These are the activations of a small neural network, seen along a few directions. Each row is one input.
In each table, some parts of the input vary, and every possible input appears once, in random order.
A made-up example of a description, with smaller parts first: line(6) and (point or (values(2) and ring(5)) or ring(11)).
Shared parts are said once, and a part with two or three values counts as separate values.

Other details of the inputs vary at random and push rows far along two fixed directions, the same in every table; ignore that.

Rows:
R1: -12, -3, -14, -5, -14, -10, 2, -2, 25, 0, -1, 1
R2: -12, -7, -8, 6, 3, -20, 7, 3, 24, 7, -3, 5
R3: -4, -12, -10, -6, 0, 2, 9, 11, 8, 10, -1, -16
R4: -27, 1, 35, 48, 22, 31, -46, -15, -16, -28, 0, -38
R5: -17, -2, -16, -4, 7, -9, 6, 12, 10, -3, -5, 11
R6: 37, 27, 18, -11, 6, 6, 5, -6, -27, 0, 9, 24
R7: -16, -1, -11, 4, 7, -10, 8, 18, 10, -1, -7, 11
R8: -13, -16, -5, 8, -4, -14, -1, 9, 0, 5, -7, 12
R9: -10, -12, -14, -1, -12, -10, -5, 6, 1, 0, -2, 8
R10: 35, 22, 21, -28, -12, 3, 0, -23, -12, 1, 10, 9
R11: 45, 14, 17, -17, 0, 12, 13, -10, -28, 15, -2, -1
R12: -9, -14, -16, 0, -16, -5, -6, 4, 5, -1, -3, 10
R13: -4, -11, -14, -3, -6, 8, 8, 11, 11, 8, -2, -14
R14: -16, -15, -11, 1, -7, -13, -1, 3, -2, 2, -5, 10
R15: -11, -3, -12, 14, 7, -22, 6, 3, 23, 10, 3, 8
R16: 34, 21, 17, -29, -3, 12, 0, -7, -21, -6, 9, 18
R17: -5, -4, -14, 14, 10, -4, 10, 12, 3, 16, -6, -12
R18: 41, 12, 15, -21, -4, 13, 16, -13, -28, 11, 6, -2
R19: -26, 9, 32, 31, 18, 50, -38, -13, -5, -49, 6, -46
R20: -15, -6, -11, -1, 0, -18, 6, -4, 20, 4, 1, 2
Description of these inputs: values(4) and line(5).
The inputs of R1 and R13 match in every part but the values(4) part. If R2 is changed in the same way as R1 into R13, which row does it become?
> R11
Change only the values(4) part in R9. List by row number the other rows that result.
> R3, R10, R16
Change only the line(5) part in R8. List by row number the other rows that result.
> R4, R9, R12, R14

Rows:
R21: -26, -18, -26, 9, -4, -9, 6, 16, 23, 6, -4, -15
R22: 45, 9, 7, -26, -5, 0, 23, 1, -20, 29, 0, 15
R23: -34, -19, -21, 4, -7, -18, -5, 11, 20, -2, -7, 13
R24: 53, 9, -10, -56, -30, -6, 26, -1, -12, 20, 6, 38
R25: 10, 16, 43, 27, 14, 34, -34, -29, -31, -33, 7, -23
R26: 1, 19, 39, 33, 27, 32, -25, -15, -33, -29, 5, -25
R27: -34, -15, -19, -3, -9, -15, -10, 12, 19, -7, -6, 9
R28: 32, 20, 18, -22, -2, 3, 15, -23, -4, 1, 9, -3
R29: -31, -16, -15, 12, -3, -17, -7, 10, 17, -2, -2, 7
R30: 49, 8, -8, -46, -27, -4, 26, -4, -14, 23, 6, 34
R31: -15, -14, -21, 8, 0, -10, 9, 13, 16, 14, -9, -12
R32: -20, -15, -21, 9, 14, -8, 14, 22, 12, 19, -10, -14
R33: -38, 0, -6, 25, 15, -11, -13, 5, 39, -13, 2, -8
R34: 10, 16, 42, 26, 17, 30, -23, -18, -32, -25, 2, -18
The inputs of R32 and R26 match in every part but one. If R28 is changed in the same way as R32 into R26, which row does it become?
> R33
Describe the family of inputs behind these rows.
> values(2) and (point or line(6))
Change only the values(2) part in R29. List by row number the other rows that result.
> R21
